Each row below holds a small network's activations on one input, seen along a few directions.
Each table varies a few parts of the input and shows all the possible inputs, shuffled.
Descriptions start from the smaller parts, as in this example, which fits no table here: one of 6 places along a line, together with either a single point or one of 9 places along a line or (one of 3 separate values, together with one of 5 places around a ring).
Shared parts are said once, and a part with two or three values counts as separate values.
(in the rows, 128 means zero)

Other details of the inputs vary at random and push rows far along two fixed directions, the same in every table; ignore that.
These rows show it; all are for the same input, with only those details redrawn:
[104 136 111 146  90 102 130 146 107 176 169 102 103]
[123 134  80 180  78  90 105 149 135 145 132  83  85]
[144 103 143 101 138 146 112 126 140  93 105 115 135]
[105 128 135 117 109 120 137 139 102 169 170 115 121]
[111 117 161  84 132 141 143 130 101 154 165 129 141]

Rows:
x1: [110 137 144 130 111 119 138 132  93 156 177 120 120]
x2: [111 138  74 209  84  86 117 122 143 137 129  98 101]
x3: [131 115 102 120 141 150  95 118 132 110 100 125 136]
x4: [136 102 149  78 169 178 107 103 115  95 107 154 166]
x5: [159 124 129 134 162 155  98 104 139  81  53 133 138]
x6: [110 154  95 167 109 116 131 129  88 187 165 127 120]
x7: [166  91 114 135 149 149 115 106 185  67  48 118 151]
x8: [118 150  59 199  94 102  88 131 119 138 127 104  94]
x9: [122 141 118 160  88 101 142 143 100 183 169 111 107]
x10: [ 89 150 120 130 113 125 153 129  62 228 201 146 137]
x11: [163 115 138 102 146 144 127 125 147 102 102 112 143]
x12: [113 124 167  58 190 128 186 157 111 147 194 194 133]
x13: [103 147  88 210  89  79 118 118 140 146 111  98  92]
x14: [131 117 198  81 161 155 132 110 110 103 118 138 145]
x15: [112 128 215  21 159 177 181 140 106 156 185 192 179]
x16: [ 89 129 211  38 189 182 155  95  57 165 167 182 182]
x17: [114 162 118 151  78 101 143 163 125 169 174 143 105]
x18: [132 152  46 184 101 102 104 135 135 160 117  95 105]
x19: [101 147 116 175 100  97 161 116 109 189 155 123 120]
x20: [180 126 135 128 133 148 103 140 187  33  69 142 128]
x21: [148 106 119 154 138 132 106  97 170  57  56 116 132]
x22: [101 158 147 119 101 120 142 153 116 144 185 154 119]
x23: [135 111 137  66 177 176 112 105 127 102 108 141 171]
x24: [170 103 121 112 145 144  93 121 173  51  66  99 132]
x25: [121  86 180  55 178 178 148  95 136 104 116 155 189]
x26: [111 175 104 187  72  80 109 160 147 128 130 120  70]
x27: [108 114 187  31 184 191 165 108  73 178 171 177 195]
x28: [176 132 112 123 127 136 105 147 199  54  70 126 125]
x29: [182 114 132 147 135 135 104 119 159  57  56 105 116]
x30: [ 91 108 194  33 178 171 180  96 102 164 177 163 201]
x31: [106 137 178  71 125 146 149 144 113 137 178 173 146]
x32: [148 106 146 112 132 142 111 123 133  90 110 121 133]
x33: [106 141 151 129 112 114 141 129  90 160 167 120 114]
x34: [171  92 120 143 145 147 114 100 179  61  51 124 151]
x35: [106 128 135 117 109 120 137 139 103 168 170 115 121]
x36: [115 154  65 198  94  97  91 127 115 141 116 104  88]
x37: [117 150 160 137 116 113 152 130  92 179 156 122 115]
x38: [182  88  94 144 188 109 112 138 167  55  71 113 101]
x39: [144 147  90 200  81  90 118 144 128 143 133  90  87]
x40: [161 128 141 121 131 141  95 135 180  28  66 141 118]
x41: [112 136 161  92 158 158 151 107  74 170 155 160 159]
x42: [ 98 141 146 114 105 117 170 144  77 223 205 125 128]
x43: [139 135 135  93 130 139 117 145 166  84 117 140 134]
x44: [116 156  79 174  67  89 106 169 159 130 137 113  81]
x45: [125 141  61 194  92  87 131 127 159 159 118  91 112]
x46: [170  89  73 132 218 135  97 124 151  59  55 137 130]
x47: [169 133 149 120 133 144 114 137 173  53  74 146 125]
x48: [146  83 103 133 206 116 147 115 159  90  91 143 141]
x49: [172  99 123 148 150 148 115  99 177  54  55 123 150]
x50: [116 150  91 213  92  82 133 119 139 160 108 103  99]
x51: [109 170 160 129 105 113 153 151 116 165 162 153 112]
x52: [118  91 185  64 170 172 151  91 121 112 131 162 188]
What do these inputs look like to the network?
Answer: one of 4 places along a line, together with either a single point or (one of 2 separate values, together with one of 6 places along a line)
The inputs of x30 and x43 match in every part but the place on the line of 4. If x25 is changed in the same way as x30 into x43, which row does it become?
Answer: x44
The inputs of x9 and x34 match in every part but the place on the line of 4. If x42 is changed in the same way as x9 into x34, which row does it become?
Answer: x7
A walk changes only the place on the line of 4. It starts at x16 and steps to x13. List the rest of the walk in order.
Answer: x14, x26
Which other rows does x17 become when the choice among 2 separate values takes its other values? List them by row number.
Answer: x31
Which other rows does x10 become when the place on the line of 6 takes its other values? List them by row number.
Answer: x5, x6, x18, x27, x41
Which other rows does x50 become when the choice among 2 separate values takes its other values? List them by row number.
Answer: x13
